M =
[[53 53 41 52 38 39 42 52 52 52]
 [24 23 68 27 71 75 67 27 28 26]
 [68 69 28 65 25 22 29 65 64 66]
 [65 65 31 62 27 25 32 62 62 63]
 [45 45 50 45 51 50 49 45 45 45]
 [45 45 49 45 48 49 49 45 46 45]
 [68 69 28 65 25 22 29 65 64 66]
 [73 74 22 69 14 14 25 69 69 71]]
Indices start at 0.
The entry just left of 32 -> 25
The bottom-left entry: 73
The entry in row 1 and column 2 -> 68
The entry at row 0, column 2: 41
What is the entry at row 1, column 0? 24
The entry just right of the largest entry: 67
What is the entry in row 2 and column 0? 68
What is the top-left entry? 53
The entry in the top-right corner is 52
What is the entry at row 0, column 1? 53
The entry directly above the largest entry: 39
What is the entry directly below the largest entry? 22
What is the entry just right of 42? 52
The entry in the bottom-right corner: 71
The largest entry -> 75
What is the entry at row 1, column 1? 23
What is the entry just left of 75? 71

array([[ -27.218,  198.530,  -41.168,  213.178,   55.219,   56.213,
         -32.384,  172.590,  176.930,   89.093],
       [ -25.072,  130.312,  -35.599,  135.882,   34.380,   23.517,
         -34.222,  102.841,  117.077,   60.169],
       [ -70.167, -222.737,  -56.509, -226.323, -133.750, -106.458,
         -55.863, -188.327, -211.892, -156.885],
       [ -66.461, -214.254,  -55.695, -221.634, -123.216, -113.951,
         -59.002, -191.204, -201.541, -145.431],
       [ -68.276, -231.966,  -54.618, -237.432, -134.220, -112.560,
         -55.510, -199.371, -219.399, -159.149],
       [ -76.793, -243.672,  -61.233, -246.490, -147.124, -113.644,
         -59.343, -203.344, -232.358, -172.926],
       [ -68.243, -248.640,  -53.147, -254.396, -140.552, -117.059,
         -53.805, -212.333, -234.815, -168.537],
       [ -45.017,  171.562,  -51.541,  195.271,   22.193,   66.403,
         -33.159,  172.691,  145.069,   54.201],
       [ -71.440, -250.239,  -55.690, -254.657, -144.815, -115.671,
         -55.062, -210.843, -237.270, -172.545]])
The entry just right of -212.333: -234.815
The smallest entry: -254.657
What is the second entry in reading order? 198.530
What is the 3rd smallest entry? -250.239
What is the entry just left of -145.431? -201.541
The entry just left of -140.552 is -254.396
The maximum -> 213.178
The 1st entry in reading order -> -27.218
The entry just right of -68.276 is -231.966
The entry just right of -61.233 -> -246.490
The entry just right of -237.432: -134.220
What is the entry just left of the largest entry? -41.168
What is the 5th entry in reading order? 55.219
The entry just right of -106.458 -> -55.863
The entry just right of -117.059 is -53.805
What is the entry just left of -226.323? -56.509
The entry just left of the smallest entry is -55.690

Read these off the array that follows.
1) Report the entry directly below 126.
2) Report the entry in the bottom-right corner.
3) Report the 3rd smallest entry.
4) Report the smallest entry in the first column.
5) Report the entry just left of 221.
6) Report the bottom-left entry.
7) Report the first entry of the largest entry's row.
8) Report the bottom entry of the column that holds the largest entry.
[[100 158 109 106  97 205 215 164 160 146]
 [163  56 111  78 147  77 149  33 113 133]
 [160 123  91 117 170 105 110 116 108 185]
 [202  87  89  40 123 136 192 116 170 101]
 [133 157 190 114  76 141 113 193 174  87]
 [101 157  96 172 194 140 126 112  81 159]
 [181 130  99  89 103 177 233 171 186 162]
 [157 215  94 190 143 234 221 215 187 121]
 [146 163 163 134  83 128  91 204 193  72]]
1) 233
2) 72
3) 56
4) 100
5) 234
6) 146
7) 157
8) 128

Questions about the array below. Counting starts at 0.
1) The entry at row 0, column 0?
2) The entry just right of -1.72?
3) The entry directly below 2.45?
4) The entry just left of 0.95?
5) The bottom-left entry?
6) The entry directly above the smallest entry?
7) The entry just right of 5.22?
8) The entry in the top-right corner?
-1.36	4.82	-4.66	-3.78	0.90	-2.20	-2.95	-2.45	4.74	-2.21	1.65	2.82
-5.36	3.00	2.95	-0.95	0.19	5.06	-4.00	3.58	2.72	-2.01	-3.57	-4.31
3.41	0.35	4.27	-0.23	-1.84	0.06	0.91	3.90	4.25	0.42	4.27	-3.94
-4.05	0.81	-0.92	-2.49	-0.19	-4.94	2.81	-3.47	-1.72	-2.73	-0.16	-4.42
-3.31	-4.03	0.24	2.45	1.71	5.22	0.95	-2.78	-3.09	5.27	-0.51	4.78
-4.56	-4.02	5.33	-4.03	4.95	0.65	5.14	0.29	-1.37	0.47	-1.44	-5.39
1) -1.36
2) -2.73
3) -4.03
4) 5.22
5) -4.56
6) 4.78
7) 0.95
8) 2.82

x =
[[50 48 55 60 79 38 59 43 48]
 [30 33 77 45 69 58 41 60 53]
 [52 51 47 38 15 57 49 54 56]
 [40 37 64 50 76 49 47 54 54]
 [35 32 57 42 71 62 30 63 53]
 [46 52 63 43 21 55 54 51 51]
 [16 22 78 29 57 80 14 77 54]
 [39 43 67 56 76 48 48 50 45]
 [85 78  7 68 41 24 74 26 43]
 [33 42 74 31 15 68 42 62 57]
 [71 61 21 73 90 25 63 32 41]
 [72 68 33 57 26 35 72 34 49]]
Rows and columns are numbered from 0.
Report the entry just right of 69.
A: 58
Report the entry in the bottom-left corner.
A: 72
Report the bottom-right entry.
A: 49
The entry at row 1, column 0 -> 30
Report the maximum.
A: 90
The entry just left of 73 is 21
Report the entry just right of the smallest entry.
A: 68
The entry in row 0 and column 0: 50
The entry in the top-right corner is 48
The bottom entry of the column that holds the smallest entry: 33
Report the entry at row 2, column 1.
A: 51
Report the entry at row 0, column 1.
A: 48
Report the entry just left of 7.
A: 78
Report the entry in row 2 and column 0.
A: 52
Report the entry directly above the smallest entry.
A: 67
Report the entry in row 0 and column 2.
A: 55
Report the bottom entry of the column that holds the largest entry.
A: 26
Report the entry just right of the largest entry.
A: 25
The entry directly below the smallest entry is 74
Report the entry just right of 39.
A: 43

Read these off the grid that follows. Counting starts at 0.
1) Report the bottom-right entry.
2) Report the entry in row 1 and column 0.
3) Report the entry in row 0 and column 0.
4) Report the entry just left of 0.50.
5) Report the bottom entry of the column that holds the largest entry.
6) Report the entry in row 0 and column 1.
7) Report the entry at row 0, column 2.
8) Report the entry just left of 0.40.
[[0.47, 0.52, 0.17, 2.32, 0.36, 0.55, 0.50, 0.22, 0.56, -1.99, -0.08, 1.15, 0.40, 0.49, 0.56, 0.47],
 [0.32, 0.36, 0.47, -0.10, 0.46, 0.30, 0.27, 0.45, 0.28, 1.12, 0.59, 0.05, 0.41, 0.36, 0.28, 0.36]]
1) 0.36
2) 0.32
3) 0.47
4) 0.55
5) -0.10
6) 0.52
7) 0.17
8) 1.15

Read these off the row that follows.
1) What is the entry just left of the centre entry?
2) What is the entry just left of 166.2?
[  -7.4   76.7  132.9    8.5 -111.6   93.3  -33.3   77.4  206.3  166.2
  106.1]
1) -111.6
2) 206.3

Questions about the array below. Indices start at 0.
1) Give the entry just right of the largest entry.
2) Give the entry directly below -15.25.
3) Give the entry in the top-left corner.
4) Give the entry directly above the smallest entry.
5) Give the entry just left of -12.13.
6) Give the entry at row 0, column 2.
7) Give the entry directly below 5.87.
8) Give the entry directly below the largest entry.
-8.81	-6.54	-4.24	-0.42	-10.75	2.99	-5.56	11.64	-2.58	-5.67	-7.76	-8.04
5.23	-5.95	0.77	-1.52	-8.86	-2.03	-11.27	10.03	-7.49	-10.28	-2.60	-4.03
14.77	2.86	-4.80	1.48	9.74	6.69	16.65	-3.69	-8.05	9.85	-4.82	-13.61
-4.39	0.01	8.83	-9.06	-13.75	-7.97	-1.13	-5.09	-3.92	0.53	-5.23	2.12
6.45	8.66	-15.11	10.34	11.33	0.22	15.71	-10.61	-15.25	-1.50	-6.49	-3.42
-8.80	3.08	-12.94	-26.14	9.18	16.94	-3.51	-11.46	-6.00	-11.36	22.27	-0.48
-1.25	0.09	7.77	-10.15	-12.87	-4.45	-0.72	-4.97	0.49	-3.12	-9.77	3.77
2.65	7.45	-23.88	11.61	11.95	-6.79	14.94	-15.39	-16.08	-9.77	-7.64	0.86
-0.42	-16.71	-14.02	-12.66	6.73	-10.62	3.92	-10.94	-2.25	-5.83	6.77	-8.59
-7.10	-15.79	-7.49	-20.39	13.56	5.95	0.80	-12.22	-4.62	-11.90	12.11	-2.79
0.69	0.45	5.87	-7.34	-4.37	-2.84	-12.13	-1.63	6.82	-5.15	-14.01	-1.00
-0.06	-4.42	-0.92	1.23	-4.51	-3.29	-14.43	9.35	-8.03	-5.91	-1.10	-8.21
-4.80	-6.77	3.26	-0.26	-7.80	-12.94	-7.44	0.83	-8.53	4.30	9.12	-3.96
1) -0.48
2) -6.00
3) -8.81
4) 10.34
5) -2.84
6) -4.24
7) -0.92
8) -9.77
